These are the activations of a small neural network, seen along a few directions. Each row is one input.
Each table varies a few parts of the input and shows all the possible inputs, shuffled.
A made-up example of a description, with smaller parts first: one of 8 places around a ring, together with either a single point or one of 11 places around a ring or (one of 3 separate values, together with one of 6 places along a line).
Shared parts are said once, and a part with two or three values counts as separate values.
In the rows, zero is written as 128.

Other details of the inputs vary at random and push rows far along two fixed directions, the same in every table; ignore that.

A family of inputs:
R1: [147 109  86 114 102 163 169 230 213 141 117]
R2: [148  96 146 145 127  91 132  83  80 114 124]
R3: [ 70 117 130 174  56 118  76 193 177 125 153]
R4: [110 140 141 170 162 112 108  71  95  61 191]
R5: [150 106 143 112 133 138 171 138 108 113 100]
R6: [146 128 168 105 179 127 188 123 123 131 131]
R7: [136 103 121  92 109 122 194 215 165 196  96]
R8: [143 115 157 113 141 152 177 146  99 111 116]
R9: [106 166 150 151 184 117 127  96  95 130 138]
R10: [143 173 115  96 155 166 132 136 106 141 136]
R11: [164 119  98 113 133 157 153  93 167 106 135]
R12: [ 91 154 127 133 131  99  49 115  80 131 157]
R13: [158 131 148 106 151 107 178 107 156 122  91]
R14: [148 132 150 107 166 116 190 114 131 124 105]
R15: [186 100 166 121 126 141 153 101 146 121  99]
R16: [ 71 155  93 133  67 105  67 191 100 175 132]
R17: [177 106 127 121 129 127 182 104 105 123  97]
R18: [160 140 125 116 179 125 140 101 158 156 103]
R19: [108 151 107 137 112  97  62 115  87 154 149]
R20: [ 58 108 161 132  84  63  98 201 143 151 115]
R21: [ 52 115 117 125  70 134  78 199  87 133 119]
R22: [150 115  98 118 126 149 146 118 173 109 137]
R23: [ 80 122 122 170 121  95  86 122 113  83 176]
R24: [155 127 127 112 103 175 124 110 138 123  97]
R25: [165 110 162 127 105 141 155 123 145 119  90]
R26: [152 115 107 130  88 178 165 222 229 150 119]
R27: [158 108  97 105 121 157 136 114 103 144 113]
R28: [118 121 106  76 105 206 162 225 122 155 105]
R29: [200 145 111 123 206 131 175  49 133 161 112]
R30: [141 116 125 113 150 146 110  79  82 104 129]
R31: [124 106 138  82 127 135 190 226 165 178  99]
R32: [ 91  96 169 152 116  83  94 124  71 101 135]
R33: [ 67 108  90 166  66  96  97 199 136 136 162]
R34: [137 102  61  99  83 173 180 206 176 172 129]
R35: [149 122 108  98 117 163 129 116 124 116  93]
R36: [184 126 108 135 165 137 150  59 163  78 143]
R37: [112 158 141 140 102 113  44 111 125 143 143]
R38: [157 164 100  94 134 146 114 119 140 141 109]
R39: [142 120 147 136 116 141  81  66 112 107 123]
R40: [116 132 122 160 121 100  80  32  46  89 135]
R41: [163 105 162 108 161 151 175 124  99 113 126]
R42: [163 151 105  90 141 144 106 120 142 150 118]
R43: [162 162 120  91 174 166 130 117 107 143 146]
R44: [133 101 171 151 133  75  95  60  87  79 123]
R45: [ 57 120 137 177  51 111  56 145 149 116 163]
R46: [133 149 158 158 156 104  95  74 146 147 124]
R47: [116 140 105 100 139 158 170 221 163 195  90]
R48: [126 133 147 145 139  69 153  82 104 123 119]
R49: [ 70  97 151 141  57  90  96 203 115 124  99]
R50: [ 46 116 144 138  93 125  58 171  61 121 154]
R51: [181 162 128 127 203 122 152  33 141 123 100]
R52: [133 123 110 132 146 137 132  76 121  90 162]
R53: [174 141 126 142 191 152 172  84 132  74 168]
R54: [153 112  80 126 123 142 163 116 149 129 147]
R55: [121 115  97  92 113 194 182 228 170 149 147]
R56: [ 32 136 181 154 107  71 108 181  89 124 145]
R57: [163 167 102  93 159 157 132 108 115 137 121]
R58: [ 43 121 122 141  79 135  98 205 117 124 176]
R59: [156 147 133 106 199 162 176 135 137 168 123]
R60: [166 123 105 133 162 147 169 126 157  97 147]
R61: [164 169 120 108 119 159 110 112 154 150 113]
R62: [ 85 137 189 166 100  64  98 106 132 115 121]
R63: [109 160 129 177 161  72 101  51  87 134 131]
R64: [ 59 119 190 163  79  58  77 158 139 141 129]
R65: [ 73 142 146 162 155  80  78 118  97 144 141]
R66: [132 145 123 113 110 162 154 204 202 201  82]
R67: [182 120 112 119 124 183 167 112 203 124 129]
R68: [ 97 121 107 192 108  75  95 118 116  97 172]
R69: [147 129 123 150 177 117 124  14 105  59 174]
R70: [149 115 124 114 136 138  98  70 104 101 115]
Each input here is: one of 5 places along a line, together with either one of 4 places along a line or (one of 2 separate values, together with one of 5 places around a ring).
Question: The inputs of R9 and R63 match in every part but the place on the line of 5. If R6 is changed in the same way as R9 into R63, which row does it become?
Answer: R7
Question: The inputs of R68 and R26 match in every part but the place on the line of 5. If R27 is changed in the same way as R68 into R26, which row does it become?
Answer: R39
Question: Change only the choice among 2 separate values in R38. List by row number the other rows that result.
Answer: R42
Question: A walk changes only the place on the ring of 5. It starts at R31 and steps to R65. List the rest of the walk in order.
Answer: R12, R30, R32
Question: Change only the place on the line of 4 in R45. List by row number the other rows that result.
Answer: R3, R26, R67

A family of inputs:
R71: [144 128 127 126 143 109 148 114 138 136 107]
R72: [150 146 123 110 143 143 118 117 128 133 123]
R73: [141 121 128 112 145 118 154 121 106 127 111]
R74: [133 141 113 112 152 146 143 120 106 132 136]
R75: [144 132 152 118 154 129 140 122 130 137 122]
R76: [138 129 145 120 144 142 153 121 104 128 114]
R77: [ 91 122 142 174 108  64  91  96 102  94 147]
R78: [151 115 125 134 133 121 152 116 140 126 134]
R79: [140 130 140 128 137 123 148 110 138 136 103]
R80: [142 111 139 126 126 133 151 115 147 101 121]
R81: [ 83 139 165 176 121  83  82  95  98 114 136]
R82: [ 91 118 100 118  90 151 129 215 164 142 143]
R83: [102 130 102 119  90 148 110 208 153 174 114]
R84: [142 128 140 133 150 130 143 115 137 143 120]
R85: [142 133 152 113 141 123 144 117 131 130 105]
R86: [144 128 109 125 137 148 133 119 145 103 144]
R87: [143 119 132 113 150 125 151 122 105 136 122]
R88: [143 150 123 110 151 138 127 120 130 131 128]
R89: [139 122 140 119 152 139 149 123 105 135 123]
R90: [141 146 111 127 148 139 129 114 137 137 126]
R91: [147 118 134 140 135 136 150 117 140 125 135]
R92: [104 112 100 118  79 157 113 214 161 140 131]
R93: [100 109 125 129  74 132 144 207 158 152 111]
R94: [154 127 104 126 115 151 124 103 138 126 133]
R95: [151 118 108 117 119 154 120 107 144 109 136]
R96: [101 115 129 135  78 142 142 212 156 153 119]
R97: [152 141 122 103 132 144 114 109 128 137 120]
R98: [147 136 105 134 133 145 137 115 139 119 141]
R99: [136 152 123 110 154 136 133 118 131 134 135]
R100: [142 140 157 119 145 133 143 121 129 131 113]
R101: [148 106 130 125 136 125 148 120 146 109 138]
R102: [ 86 138 133 155 121 101  62  99  65 108 149]
R103: [ 80 127 162 156 119  81  89  98  68 105 131]
R104: [147 129 143 112 152 115 141 121 130 138 121]
R105: [146 132 139 110 147 109 145 121 131 129 109]
R106: [135 148 112 126 151 138 136 112 138 141 133]
R107: [101  98 116 117  83 123 141 215 164 135 119]
R108: [ 39 109 155 169  60  95  73 197 123 113 147]
R109: [144 109 138 132 138 140 146 120 146 108 138]
R110: [147 130 112 105 131 153 123 110 103 135 122]
R111: [139 139 112 113 150 147 136 121 105 129 129]
R112: [150 136 111 119 129 145 116 102 135 143 118]
R113: [153 132 105 133 125 150 128 112 138 121 135]
R114: [ 81 142 127 176 115  92  78  95 102 101 172]
R115: [ 87 129 152 169 127  65  80  96  99 122 144]
Question: The inputs of R111 and R88 match in every part but one. If R89 is changed in the same way as R111 into R88, which row does it become?
Answer: R75
Question: The inputs of R80 and R93 match in every part but one. If R86 is changed in the same way as R80 into R93, which row does it become?
Answer: R98
Question: Describe the family of inputs behind these rows.
Answer: one of 5 places along a line, together with either one of 4 places along a line or one of 5 places around a ring
Question: Change only the place on the ring of 5 in R103. List by row number the other rows that result.
Answer: R73, R76, R87, R89
Question: A walk changes only the place on the line of 4. It starts at R106 and steps to R90. List the rest of the walk in order.
Answer: R83, R112
Question: Change only the place on the line of 5 in R101. List by row number the other rows that result.
Answer: R78, R87, R104, R115
Question: Change only the place on the line of 5 in R102. List by row number the other rows that result.
Answer: R72, R83, R92, R113
